A small network was shown many inputs. Here are its activations along a few directions, one row for each input.
In each table, some parts of the input vary, and every possible input appears once, in random order.
A made-up example of a description, with smaller parts first: one of 6 places along a line, together with either a single point or one of 9 places around a ring or (one of 2 separate values, together with one of 8 places around a ring).
Shared parts are said once, and a part with two or three values counts as separate values.

Table:
x1: -1; -25; -49; -11; -29; -7; -1; -44; -37; -35; 30; 25; -5; -45; 45; 28; 28; 14
x2: 29; -17; 10; 15; 20; 5; -16; 2; 31; 22; -6; -12; -15; 24; -7; -17; -46; 0
x3: -12; 28; -58; -33; 22; -7; 1; 4; -20; -3; -4; 4; -3; -48; -1; -8; 5; 3
x4: 4; -2; 38; -3; 16; 11; 5; -7; 12; 26; -5; 6; -11; 36; -24; 22; -23; 29
x5: -8; 42; -34; -2; -16; 10; 26; 9; -30; -16; -2; -9; -17; -45; 0; 12; -8; -17
x6: 1; -16; 4; 26; -3; -4; -18; 22; 25; -9; -13; -7; 21; 10; 6; -30; 13; -26
x7: 9; -25; 0; 28; -2; -15; -17; 7; 29; 1; -25; 4; 12; 6; -3; -34; -4; -3
x8: 28; -5; 25; 15; 28; 18; -15; 11; 21; 17; 5; -25; -3; 31; 9; -18; -32; -27
x9: -3; 54; -34; -15; -5; 23; 16; 15; -44; 0; 8; -31; -13; -10; 4; 0; -17; -25
x10: -4; -11; 30; 3; -1; -3; 0; -13; 11; 15; -20; 20; -6; 20; -32; 8; -7; 40
x11: -27; 0; 32; 12; -9; -1; 0; 16; 7; -4; -10; 9; 30; 20; -14; 11; 44; 1
x12: 2; 44; -40; -34; 13; 0; 19; -3; -25; -6; 1; 7; -29; -32; -14; 11; 1; 6
x13: -19; -8; 29; 14; -9; -12; 3; -3; 12; 5; -21; 22; 17; 16; -22; 5; 26; 27
x14: -2; -29; -43; -30; -25; -27; 14; -28; -22; -33; 49; 0; 4; -50; 32; 9; 35; 10
x15: -11; 10; 45; 0; 3; 21; 0; 18; 4; 14; 2; -4; 19; 35; 0; 19; 21; -16
x16: 22; -28; 1; 18; 6; -9; -20; -3; 28; 12; -23; 1; -9; 9; -14; -30; -33; 9
x17: 16; -4; 18; 17; 8; 17; -17; 22; 24; 7; 1; -20; 12; 24; 17; -22; -8; -41
x18: 3; 8; 52; -3; 25; 24; 3; 6; 1; 22; 4; -9; 2; 44; -7; 23; -8; -1
x19: -28; -17; -26; -17; -44; -45; 17; -31; -29; -34; 29; 18; -6; -45; 27; 11; 14; 16
Q: What is each input in this table made of?
A: either one of 3 separate values or one of 4 places along a line or (one of 2 separate values, together with one of 6 places around a ring)
Q: A walk changes only the place on the line of 4. It starts at x3 and steps to x12. List the rest of the walk in order.
A: x5, x9

Table:
x20: 3; -21; 52; 19; 5; 4; -12; 9; 25; 19; -1; -10; 15; 49; -1; -8; -11; -6
x21: 17; 2; 37; 21; 17; 13; -3; 18; 31; 24; -24; -11; -4; 38; -32; -13; -25; 0
x22: -24; 19; -39; -29; -6; -21; 11; 1; -24; -13; 5; 5; 4; -36; -1; -5; 22; 6
x23: 5; -8; -60; -13; -27; -13; 0; -18; -24; -25; 19; 0; -10; -45; 27; -7; 3; -4
x24: 7; -22; 47; 12; 11; -1; -11; -1; 26; 24; -9; -1; 1; 45; -15; -6; -25; 14
x25: 12; 3; 43; 27; 12; 18; -6; 28; 31; 18; -16; -20; 10; 41; -18; -15; -12; -20
x26: 5; -29; 42; 21; 12; 1; -19; -2; 37; 18; -25; 20; 13; 38; -20; -3; 5; 22
x27: -18; 10; -37; -17; -36; -24; 23; -23; -36; -37; 19; 18; -14; -49; 18; 19; 25; 6
x28: 0; -29; 47; 27; 6; 5; -21; 9; 36; 11; -17; 10; 26; 42; -7; -4; 18; 1
x29: 14; 25; 24; 13; 28; 32; -12; 30; 14; 24; -17; -22; 1; 35; -6; -12; -27; -33
x30: -14; 25; -39; -32; -11; 6; 20; -19; -53; -17; 24; 4; -7; -31; 13; 32; 25; 13
x31: -20; 15; -34; -32; -21; -9; 28; -18; -36; -22; 27; 12; -10; -53; 12; 36; 21; 12
x32: 17; 25; 18; 9; 34; 27; -10; 20; 15; 29; -23; -13; -13; 31; -19; -9; -40; -13
x33: -16; -7; -54; -2; -32; -24; 9; -21; -32; -32; 10; 10; -3; -58; 24; 0; 9; 8
x34: 12; -8; -48; -24; 7; -15; 2; -15; -10; -22; 28; -1; -8; -46; 26; -4; 11; -6
Q: What is each input in this table made of?
A: either a single point or one of 6 places along a line or (one of 2 separate values, together with one of 4 places along a line)
Q: What sort of input is x26?
A: one of 2 separate values, together with one of 4 places along a line

Table:
x35: 2; 7; 23; 25; 12; 11; -10; 21; 16; 13; -20; -11; 10; 33; -11; -15; -11; -14
x36: 15; -33; 13; 25; 5; -11; -17; 3; 43; 4; -20; 7; 5; 12; -12; -24; -5; 7
x37: -1; 26; -35; -14; -5; 6; 15; 6; -27; -19; 16; -11; -10; -37; 18; 12; 7; -25
x38: 2; -15; 28; 30; -7; -2; -14; 16; 26; 7; -20; -6; 13; 22; -3; -26; -11; -15
x39: -4; 12; -43; -20; -3; -8; 10; -1; -18; -21; 24; -6; 3; -45; 28; -2; 19; -20
x40: 4; 29; -36; -9; -12; 11; 16; -5; -30; -17; 10; -5; -22; -33; 10; 12; -9; -12
x41: 0; 32; 24; -2; 25; 11; 6; 21; 11; 25; -21; -9; -11; 23; -33; -4; -27; -2
x42: 6; 19; 17; 6; 28; 26; -12; 22; 13; 23; -27; -4; 7; 27; -21; -5; -4; -8
x43: 9; -5; 32; 18; 13; 16; -11; 10; 13; 15; -2; -15; 7; 41; 2; -4; -12; -12
x44: 23; -45; 21; 19; 7; -8; -18; -8; 39; 6; 0; 5; 4; 21; -1; -13; -8; 8
x45: 8; 20; 34; -10; 26; 15; 7; 11; 9; 28; -1; -14; -14; 32; -21; 7; -30; 2
x46: -15; -14; 4; -10; -13; -22; 8; -25; -11; -17; 6; 31; 3; -12; 1; 19; 37; 29
x47: 5; 15; -48; -12; -14; -4; 9; -16; -28; -11; 8; 0; -23; -37; 8; 2; -14; 5
x48: 0; -3; -58; -22; -13; -20; 5; -20; -27; -16; 10; 3; -13; -41; 13; -9; -6; 13
x49: 10; -27; 37; 23; -5; 2; -15; 4; 23; 8; -2; -9; 11; 32; 9; -14; -13; -14
x50: -28; -8; 0; -10; -24; -14; 3; -11; -11; -14; 10; 22; 12; -6; 11; 21; 34; 12
x51: 14; 7; 26; 0; 28; 30; -11; 11; 11; 26; -7; -8; 4; 36; -9; 4; -8; -4
x52: -24; 3; 9; -8; -27; -6; 22; -3; -18; -12; 11; 4; 14; -5; -9; 23; 40; 17
x53: -7; -4; -53; -23; -6; -20; -1; -11; -23; -23; 22; -2; 0; -47; 22; -11; 13; -3
x54: -19; -17; 4; -3; -14; -14; 9; -27; -12; -6; 2; 27; -1; -16; -1; 28; 9; 37
Q: What is each input in this table made of?
A: either one of 4 places along a line or one of 6 places around a ring or (one of 2 separate values, together with one of 5 places along a line)
Q: Change only the choice among 2 separate values in x49. List by row number the other rows that result.
A: x38
Q: Which other rows belong to the same alternative as x54? List them by row number.
A: x46, x50, x52
